These are the activations of a small neural network, seen along a few directions. Each row is one input.
Each table varies a few parts of the input and shows all the possible inputs, shuffled.
A made-up example of a description, with smaller parts first: one of 2 separate values, together with either a single point or one of 9 places around a ring or (one of 4 places along a line, together with one of 5 places around a ring).
Shared parts are said once, and a part with two or three values counts as separate values.
(in the rows, 128 means zero)

Table:
row 1: [143 122 141 146 128 162 159 139 141 123 123 127 110  96 122  91 149 144]
row 2: [119 138 158 139 126 109 124 117 130 126 135 122 110 130 146 134 120 187]
row 3: [148 137  96 140 121 150 104 105 121 150 143 119 148 105 155 103  84  84]
row 4: [106 148 162 124 115 103 120 113 124 103 158 147 129 144 130 133 112 163]
row 5: [141 125 138 127 141 141 163 124 102 128 130 131 128  95 133  99 165 125]
row 6: [ 97 157 154 117 105  90 119 122 104 116 136 106 132 129 125 136 112 168]
row 7: [114 152 132 148 131  98 137 150 113 141 125 114 132 122 141 125 119 192]
row 8: [144 111 138 112 139 153 150 115 108 120 126 147 115 102 138 108 157 134]
row 9: [143 126 140 140 126 131  79 129 127 183 136 125 151  97 144 124  96  80]
row 10: [148 122 142 112 130 151 135 124 130  96 149 164 136 107 120 103 134 140]
row 11: [ 98 103 127  98 190 131 120 140 114 102  85 136 115 227  89 169 112 101]
row 12: [136 137 131  88 123 147 150 126  97 101 141 154 147 104 105 120 142 116]
row 13: [135 133 143 146 124 145 160 143 127 119 106 128 101  78 138 106 169 117]
row 14: [ 97 148 135 137 110 102 135 135 136 144 113 103 102 106 138 136 131 181]
row 15: [171 133  97 125 103 115 135 130 166 166 138 111 141 163 132 139 111  66]
row 16: [165 140  58 133 102 136 129 112 147 140 141 116 136 142 146 111 100  72]
row 17: [101  88 106 113 137 116 114  90 134 116  63 143 161 213  79 176 143 116]
row 18: [153 117 135 123 104 108 100 155 151 185 134 122 143 141 131 132 107  72]
row 19: [ 90  96  87 121 190 181  91 148 140  93 148 114 134 158  81 169 168 129]
row 20: [113 127 140 171 115  92 136 143 147 108 128 130  89 101 168 145 129 174]
- Describe the family of inputs behind these rows. => either one of 3 separate values or one of 5 places around a ring or (one of 2 separate values, together with one of 6 places along a line)

Table:
row 21: [118  96 115 114 163 154 141 141 144 120 120 130 126 153  88 141 159 105]
row 22: [137 124 120 148 136 147 155 132 134 126 133 119 119  77 128 104 170 140]
row 23: [137 152 154 155 103  92 110 145 128 157 130 115 119 107 161 125 111 138]
row 24: [133 114 103 101 149 163 123 118 119 119 124 140 148 153 108 130 123  82]
row 25: [116 123 104 101 121 122 107 116 123 140 127 137 156 164 115 145 110  84]
row 26: [126 148 128 169 130 106 142 141 137 140 127 103 100  98 149 114 143 161]
row 27: [120 115 127 138 125 121  89 121 144 137 123 117 138 180 130 165  94 129]
row 28: [ 88 152 174  98 124 102 150 113  94  67 127 156 118 123 114 129 133 218]
row 29: [166 125 126 125 115 161 143 114 117 127 138 140 132  82 150  92 126 113]
row 30: [114 115 124 145 157 132 115 139 148 123 115 111 119 173 111 157 128 136]
row 31: [153 145 134 114  85 109 132 127 120 152 145 140 133  98 153 107 111 103]
- Describe the family of inputs behind these rows. => either a single point or (one of 2 separate values, together with one of 5 places around a ring)
- Change only the choice among 2 separate values in row 27. List by row number the other rows that result. => row 23

Table:
row 32: [135 102 158 128  90 125  89 122 114 150 124 155 170 101 153 123  99  99]
row 33: [ 92  88 114  83 168 141 140 155 159 109 107 129 125 193  64 169 134  90]
row 34: [ 90  96 114  62 164 139 109 131 119 117 108 143 133 195  56 168 139  97]
row 35: [132 119  84 143 155 194 187 134  91  72 156 139 129  22 130  64 196 152]
row 36: [147 116  68 190 127 113 135 119 180 167 125  79 107 187 139 148 134  94]
row 37: [105 121  87 134 121 135  78 112 109 146 164 115 144 159 140 147  69 104]
row 38: [177 151 103  81 124 154 142 122 114 111 146 143 135 111 120 105 101  67]
row 39: [177 154 104 108 100 166 163 140 136 120 148 132 133 120 101 116 130  69]
row 40: [ 89 108 131  89 146 122 102 110 112  81 100 184 158 187 103 169 118 155]
row 41: [104 174 124 163 124  85 112 127 129 146 125  98 100 125 155 122  99 178]
row 42: [104 142  97 141 106 116  71  98 126 135 151 128 154 141 147 153  81 130]
row 43: [125 110 100 170 186 207 105 130 138 116 161  83  94  82 142 132 134 178]
row 44: [142 172 144 111 107  97 182 111 124 128 130 153 103  88 170  73 133 181]
row 45: [118 129  80 144 130 140 112 146 166 168 169  87 135 165 120 162 111  78]
row 46: [134 142 183 154 113  88 139 138 118 179 104 133 108  77 157 111 119 146]
row 47: [186 101 124 176 120 121 141 149 174 176  85 117 118 144 146 115 148  68]
row 48: [150 112 165 162  81  98 124 110 125 168  92 128 149  89 151 121 128 141]
row 49: [ 91 156 196 117 164  79 139 174 113  71 143 130 107 155 107 157 152 215]
row 50: [141 182 169 103  93  90 168 134 117 119 184 137  84  70 151  98 160 193]
row 51: [163 108 138 109 131 136  86 159 128 168 132 133 150 122 131 115 111  53]
row 52: [150 143 127 121  73 114 173  86 130 110 112 139 141  97 166  86 133 166]
row 53: [124 151 201 148 102  84 125 173 122 150 146 137  83  50 156 126 134 163]
row 54: [ 95 117 152 124 132 103 145 101 117 100  67 126 157 187 100 164 153 191]
row 55: [ 78 101 130  75 155 145 107 108  94 102 107 160 142 199  88 166 117 115]
row 56: [101 177 140 162 111  76  98 168 129 112 169  89  82  98 146 136 110 193]
row 57: [121 142 107 170  96  93 104  90 133 146 115  89 139 138 146 139 108 169]
row 58: [139 140 125  88  73 142 147  86 110 101 145 153 165 101 149 106 109 119]
row 59: [137 107 153 119 118 141  82 131 110 152 130 154 153 119 161 113  92  67]
row 60: [118  91 108 134 166 113 164 121 175 113  70 119 108 219  89 167 169 106]
row 61: [201 146  92 153  97 137 189 110 146 126 105 126 106 141 121 101 158  86]
row 62: [ 88 142 176 123 162  90 156 140 109 103  90 131 125 178 108 146 143 202]
row 63: [162 115 139 127 121 145 109 173 154 178 131 115 147 129 121 124 134  49]
row 64: [120 134  79 119 146 131  86 122 135 170 167  96 140 159 124 157  95  76]
row 65: [ 76  81 140 142 224 195 140 123 137  58 125 143 116 114  49 111 183 183]
row 66: [151 142 114  81 104 153 141  95  96 102 151 162 149 113 147  96  95  91]
row 67: [148  96 145 155 179 200 122 161 118 138 122 124 121  33 155 101 180 141]
- Describe the family of inputs behind these rows. => one of 4 separate values, together with either a single point or one of 8 places along a line
- The inputs of row 66 and row 59 match in every part but the choice among 4 separate values. If row 39 is changed in the same way as row 66 into row 59, which row does it become? => row 63
- Which other rows agree with row 55 in the choice among 4 separate values? List them by row number. => row 33, row 34, row 40, row 49, row 54, row 60, row 62, row 65
- Change only the choice among 4 separate values in row 48. List by row number the other rows that result. => row 52, row 54, row 57
- Change only the place on the line of 8 in row 37. List by row number the other rows that result. => row 36, row 41, row 42, row 45, row 56, row 57, row 64

Table:
row 68: [165 159 119 128  90 123 135 131 120 151 156 102 109  67 183 100 130 141]
row 69: [134 142 189 110 136 120 189 143 110  97 120 150  91  92 134  84 144 183]
row 70: [108 113 117 150 178 143 109 133 154 127 116 107 114 170 115 143 124 128]
row 71: [125 110 120 145 162 136 130 144 160 141 115 100 122 174  87 148 145 124]
row 72: [138 108 111 100 139 170 106 110 117 115 126 143 145 154 114 134 103  80]
row 73: [166 139 150 160  89 113 136 131 126 165 150 125 118  59 189  94 132 140]
row 74: [152 109 118  97 117 158 128 119 134 115 130 147 155 158 101 149 129  66]
row 75: [118 126 124  90 112 102 119 118 123 129 109 143 165 183 108 150 117 106]
row 76: [103 123 128 131 120  84 117 146 151 122 111 127 130 183 109 168 122 139]
row 77: [123 132 125 149 119 131 155  85 131  78 106 126 129 103 127 107 159 181]
row 78: [115  91  88 126 166 164 120 132 134 134 116 131 129 148 113 132 124  86]
row 79: [155 188 113 145  93 118 154 128 115 136 178 110 109  71 155  94 113 134]
row 80: [ 88 141 161 120 144 133 126 153  89  96 164 140 134  70 122 136 167 202]
row 81: [167 150 166 172  87 109 116 141 120 175 124 123 129  37 181  90 119 139]
row 82: [ 81 122 135 135 141 103 104 119 143 124 122 130 112 177 121 162 101 138]
row 83: [135  98  95 123 153 154 133 134 139 141 115 127 130 154  93 144 158  72]
row 84: [103 125 117  93 129 114 100 110 108 129 117 143 156 177 125 140  89 116]
- Describe the family of inputs behind these rows. => either one of 3 separate values or one of 4 places along a line or (one of 2 separate values, together with one of 5 places around a ring)
- List by row number the other inputs of the same sort as row 81. => row 68, row 73, row 79
